A small network was shown many inputs. Here are its activations along a few directions, one row for each input.
Each table varies a few parts of the input and shows all the possible inputs, shuffled.
Descriptions start from the smaller parts, as in this example, which fits no table here: one of 6 places along a line, together with either a single point or one of 9 places around a ring or (one of 3 separate values, together with one of 5 places around a ring).
Shared parts are said once, and a part with two or three values counts as separate values.
(in the rows, 128 means zero)

Other details of the inputs shift rows strongly along two fixed directions, in all tables alike. That doesn't count.

Rows:
R1: [110 105 106 107 138 157 148 148 124 113 100 147]
R2: [127  71  85 120 132 175 123 144 177 139  65 148]
R3: [110 103  94 116 127 141 110 143 150 176 146 101]
R4: [117  80  63 135 138 124 130 130 138 115  78 154]
R5: [ 96 111  91  99 128 135 116 126 143 144 111 150]
R6: [ 73 192 160 125 132 116 119  90  53 219 223 121]
R7: [149  85  88  90 133 152 136 168 149  90  86  92]
R8: [ 96 106  84 104 137 112 128  97 115 159 152  97]
R9: [111  80  99  82 148 142 139  94 138 144 124 115]
R10: [ 96 157 159 115 140  94 129  45  76 197 229 106]
R11: [159 181 200 240 112 124 123 106 105 100  87 177]
R12: [184 182 199 190 107  78 158 133 123  34 120 143]
R13: [150 179 159 243 114 105 119 132 100  90  89 173]
R14: [135 109 109 124 136 169 128 167 146 118  81 143]
R15: [183 162 188 228 110  93  97 110 112  91 129 155]
R16: [ 96 137 112  70 133 125 153 145 129 123 153 113]
R17: [122 111 121  89 132 170 117 162 139 162 128 102]
R18: [148  84  82 106 135 122 130 142 150 112 122  98]
R19: [137  96  95 100 123 147 102 167 181 120  96 131]
R20: [155  87 113 102 128 144 118 128 148 104 109 109]
R21: [166 160 178 245 114  97 119  92 120 100 107 178]
R22: [109  85  51 120 132 137 109 148 132 125  84 150]
R23: [119  94  63  96 140 127 150 179 122  85 100 116]
R24: [137  90  89 126 120 139 120 163 195 111  69 127]
R25: [102 136 101 104 138 148 119 162 113 169 153 125]
R26: [140  99  66 101 135 129 135 185 132  94 105  92]
R27: [ 98 175 188 103 135 125 130  67  66 195 218  94]
R28: [ 80 113  86 117 131 126 121 106 114 184 145 124]
R29: [113 105  96 115 129 147 123 141 179 145  94 150]
R30: [131 147 149 112 128 111 107  96  93 163 211  94]
R31: [137 118  93  75 142 130 138 174 113 126 158  84]
R32: [ 96 147 119  87 132 150 125 154 141 167 147 135]
R33: [106 106  69 110 137 133 144 172 117 104 100 142]
R34: [129 112  93  75 132 132 144 182 115 120 155  86]
R35: [ 97 154 137  81 125 143 117 151 137 183 175 104]
R36: [135 108 104  80 127 126 116 137 158 117 134 106]
R37: [157  86 109  90 138 166 130 185 157 107  95 109]
R38: [182 148 208 230 106 114 122  84 133 101  98 153]
R39: [110 114 102 122 133 155 131 140 123 134  86 140]
R40: [104 114 118  86 133 174 133 157 134 157 131 126]
R41: [114 143 122  73 128 124 135 146 132 139 166  88]
R42: [ 77 169 177 103 133 111 131  52  99 220 216 140]
R43: [131 102  74 119 131 144 119 197 141 118  99 110]
R44: [163 154 191 232 114 109 119  70 101  84  86 192]
R45: [128 103 108  70 133 127 136 125 165 140 148  97]
R46: [124  74  47 107 139 122 114 140 136  96  88 122]
R47: [118  89  82  94 141 117 141 119 162 104  92 130]
R48: [195 130 183 213 111 101 136  83 135  59  87 134]
R49: [ 77 159 120 104 125 150 117 145 134 188 148 132]
R50: [168 153 171 200 116  75 122  80 123  48  93 166]
R51: [104 185 169 102 145 100 135  88  50 183 239  98]
R52: [ 97  93 110 100 140 154 132  94 130 173 123 145]
R53: [117 153 167  97 145 130 141  95  84 156 191 104]
R54: [116 125 101 114 120 143 137 183 165 100  90 148]
R55: [147  76 102 108 126 171 101 157 169 128  86 126]
R56: [173 151 184 203 122 106 158 113 106  34  89 157]
R57: [167 160 183 215 128 112 144 105 100  60  79 186]
R58: [ 95 169 152 121 127 131 125 132  84 185 201 121]
R59: [193 147 191 228 114  90 118 106 128  85 121 149]
R60: [146 158 171 225 109  83 134  77 129  84  78 179]
R61: [204 128 190 205 118 103 142  89 137  56  94 143]
R62: [ 94 157 179 143 118 154 113  74 112 229 181 130]
R63: [ 77 198 179  95 134 116 134  86  81 201 226 135]
R64: [119 151 162 102 121 106 131  81 130 168 193  91]
R65: [131 105 121  65 134 157 150 162 131 122 148  89]
R66: [156  88  82 115 126 135 132 212 147  76  89 110]
R67: [125 143 128  62 135 127 143 156 134 131 173  93]
R68: [110 110  90 140 117 147 119 148 182 137  71 150]
R69: [102 189 178  94 136 102 142  90  87 163 218 111]
R70: [103 132 159 115 131 122 129  52 101 180 176 105]
R71: [ 84 181 166 138 124 132  91  85  81 234 230 130]
R72: [122  92  95 126 125 177 102 145 158 145  78 151]
R73: [123 188 201  94 127 119 126 120 108 181 225 105]
R74: [159 106 121  94 139 148 144 162 135  94 117  98]
R75: [ 84 143 123  93 123 154  99 123 144 203 164 135]
R76: [117  85  52 158 123 149 115 166 170 123  57 144]
R77: [126 162 210 101 125 145 132 114  96 180 219  98]
R78: [135 105  99  81 124 139 141 201 174  91 102 115]
R79: [157  78  94 110 127 138 127 170 202  96  71 129]
R80: [159 165 186 216 111  64 139  56 123  67 104 154]
R81: [204 127 204 213 112 117 128 103 147  77  91 154]
R82: [ 79 175 155  96 129 118 145 112  99 167 189 139]
R83: [150  71  56 128 129 118 131 152 165  80  77 100]
R84: [107  73  73 119 130 154 129 124 154 139  61 141]
R85: [ 96 121  78  91 147 136 132 154 101 151 136 134]
R86: [103 125  85 121 126 132 133 159 144 110  76 151]
R87: [201 160 177 209 122  93 126 154 106  56 107 142]
R88: [104 126  94  85 132 119 136 142 134 116 122 111]
R89: [158 184 178 215 122  68 134  92  68  78 132 140]
R90: [179 132 174 210 121 100 124  72 112  50  80 162]
Description of these inputs: one of 3 separate values, together with one of 5 places around a ring, together with one of 6 places along a line.
Q: The inputs of R47 and R9 match in every part but the choice among 3 separate values. If R78 is changed in the same way as R47 into R9, which row does it become?
A: R77
Q: The inputs of R79 and R59 match in every part but the choice among 3 separate values. If R41 is changed in the same way as R79 into R59, which row does it become?
A: R26
Q: The inputs of R20 and R30 match in every part but the choice among 3 separate values. If R55 is changed in the same way as R20 into R30, which row does it become?
A: R15
Q: Which other rows does R12 become when the choice among 3 separate values takes its other values? List them by row number.
A: R34, R65
Q: Which other rows does R43 become when the choice among 3 separate values takes its other values? List them by row number.
A: R17, R35
Q: Which other rows does R60 become when the place on the line of 6 takes its other values? List them by row number.
A: R5, R42, R63, R82, R86

Rows:
R91: [102 138 120 122 137 155 119 155 130 180 129 128]
R92: [ 96 126  94  99 135 165  97 165 137 164 127 130]
R93: [164 146 181 206 123  73 140  67 125  83 100 162]
R94: [ 97 143 114 115 130 148 121 155 134 185 133 129]
R95: [156 161 196 203 117  94 106  51  74 122 154 148]
R96: [103 105 105  76 132 160 142 138 167 143 119 135]
R97: [126  58  52 124 133 156 131 150 151 104  70 123]
R98: [114 101 104  98 141 171 124 159 135 167 108 125]
R99: [117  79  83  81 129 171 142 156 172 121  83 137]
R100: [133 176 173 207 120  94 100  79  89 133 157 143]
R101: [ 98 122 119  98 135 137  98  90  93 193 184 106]
R102: [212 118 145 182 112  86 124 194 136  12  86 162]
R103: [116 113 132  91 136 156 131 127 131 173 129 128]
R104: [ 92 119  94 108 135 175 124 169 146 161 125 128]
R105: [133  57  59 101 133 139 113 134 151 101  70 130]
R106: [111 149 186  84 109 135 141 143 113 164 224  71]
R107: [166 110  86  66 144 135 125 162 147  81 122  71]
R108: [109  76  81  99 131 155 132 119 129 151 125 111]
R109: [ 95 112 106  76 135 155 140 137 176 141 121 135]
R110: [113  78  78  97 132 132 143 119 166 114 100 131]
R111: [146 178 188 195 122 128 100 111  99 125 133 161]
R112: [146  82 101  81 112 142 119 211 164  73  98  92]
R113: [200 158 183 174  99  99 126 134 134  24  87  99]
R114: [181 206 216 147 139  78 117  94  69 128 249 118]
R115: [112 122  84 136 121 118 101 130 132 137 117 130]
R116: [163 141 170 213 124  69 140  79 146  61  78 167]
R117: [153 180 213 195 123  92 141  86 136 100 110 172]
R118: [114 140 152  90 126 143 111 103 122 165 158 138]
R119: [137 101 109 118 135 139 141 150 176 100  57 151]
R120: [153 127 151 149 122 137 113 119 129  99  95 160]
R121: [110  88  37 124 117 132 135 163 174 110  73 134]
R122: [139  90 103 132 125 171 135 157 151 100  70 148]
R123: [116 146 125 159 116 144 131 152 142 131 110 151]
R124: [136 192 228 165 119 128 103  66  70 169 194 150]
R125: [121  91 105 115 126 131 142 102 141 124 116 131]
R126: [143 171 158 211 107  75 130  94 115 123 118 153]
R127: [ 78 143  67  49 150 108 154 162  65  88 141 116]
R128: [192 154 217 203 101  89 144 153 124  49 109 119]
R129: [100 155 161  97 132 158  98 107  92 204 193 124]
R130: [154 131 131 234 117 106 131 121 131  65  74 158]
R131: [162 136 127 233 114  86 128 125 135  73  55 158]
R132: [173 139 176 190 119 114 142 113 138  80  66 171]
R133: [117  68  63  78 133 135 115 125 154 124  95 125]
R134: [ 86 138 136 125 135 140 121  90  95 202 203 104]
R135: [ 91 138 139 123 141 128 116  93  92 214 192 101]
R136: [165 138 146 227 121  98 104 103 109  73  86 159]
R137: [146 142 108 190 105  89 111 120 139  84  83 161]
R138: [111  75  64  74 136 128 116 125 165 121  99 127]
R139: [156 123 133 103 110 138 152 156 155  76 111  65]
R140: [171 118 108  95 157 115 144 175 134 109 159  98]
R141: [170 160 203 162 113  91 148 148 100 101 196 137]
R142: [165 154 182 187 116 105 121 105 144  62  82 182]
R143: [113 200 166 149 142  63 181 116  30  74 149 136]
R144: [ 84 184 146  99 116 134 103 119 112 210 195 134]
R145: [ 84 133 128  75 137 110 109  76 133 177 186 118]
R146: [120  61  66  90 138 134 137 131 159 130  81 120]
R147: [108 122  81 112 124 154 101 175 153 136  95 144]
R148: [105 145 168  99 135 156 124 105  98 212 180 120]
R149: [ 84 116  44  65 152 119 185 184  90  57 102 121]
R150: [134  56  61 118 138 144 129 143 146 118  62 122]
R151: [149 124 134  86 119 133 144 159 149 106 116  53]
R152: [ 96 149 162 108 130 167 125 109 100 202 193 122]
R153: [151 147 123 192 112 116 133 163 155  90  48 173]
R154: [ 89 127  94 127 122 133 126 122 129 170 153 115]
R155: [110  94 111 105 130 141 137  96 123 156 146 117]
R156: [122 103  85 158 134 123 122 144 138 127  83 126]
R157: [102 123 149 100 136 123 128  70  96 207 189 105]
R158: [152 167 147 213 101 116 139 144 149  76  73 184]
R159: [ 99 117 123 107 140 136 120  95  98 205 174  99]
R160: [ 78 128 131  84 136 121 137  77 139 180 189 114]
R161: [ 98 127 147  84 130 166 135 109 119 191 175 122]
R162: [ 85 166 169  75 134 131 110  89 130 191 197 131]
R163: [166  98  76  68 152 137 150 174 156  91 106  62]
R164: [132 147 172  84 132 108 138 159  97 180 233 100]
R165: [137 193 215 208 119 131 127  93  91 143 166 159]
R166: [126  91  77 125 143 169 122 188 158 126  60 137]
R167: [143 157 149  79 152 121 145 132 103 160 248  90]
R168: [160  94  71  65 145 149 154 172 162  79 114  65]
Q: The inputs of R126 and R137 match in every part but one. If R91 is changed in the same way as R126 into R137, which row does it become?
A: R92
Q: The inputs of R124 and R122 match in every part but one. If R113 is changed in the same way as R124 into R122, which row does it become?
A: R139
Q: Describe the family of inputs behind these rows.
A: one of 3 separate values, together with either a single point or one of 5 places around a ring or (one of 2 separate values, together with one of 10 places along a line)
Q: Which other rows does R164 become when the place on the ring of 5 takes its other values? List them by row number.
A: R128, R140, R151, R163
Q: Which other rows does R101 become when the choice among 3 separate values takes its other values? List them by row number.
A: R97, R159
Q: Which other rows does R128 become when the choice among 3 separate values takes its other values? List them by row number.
A: R106, R112
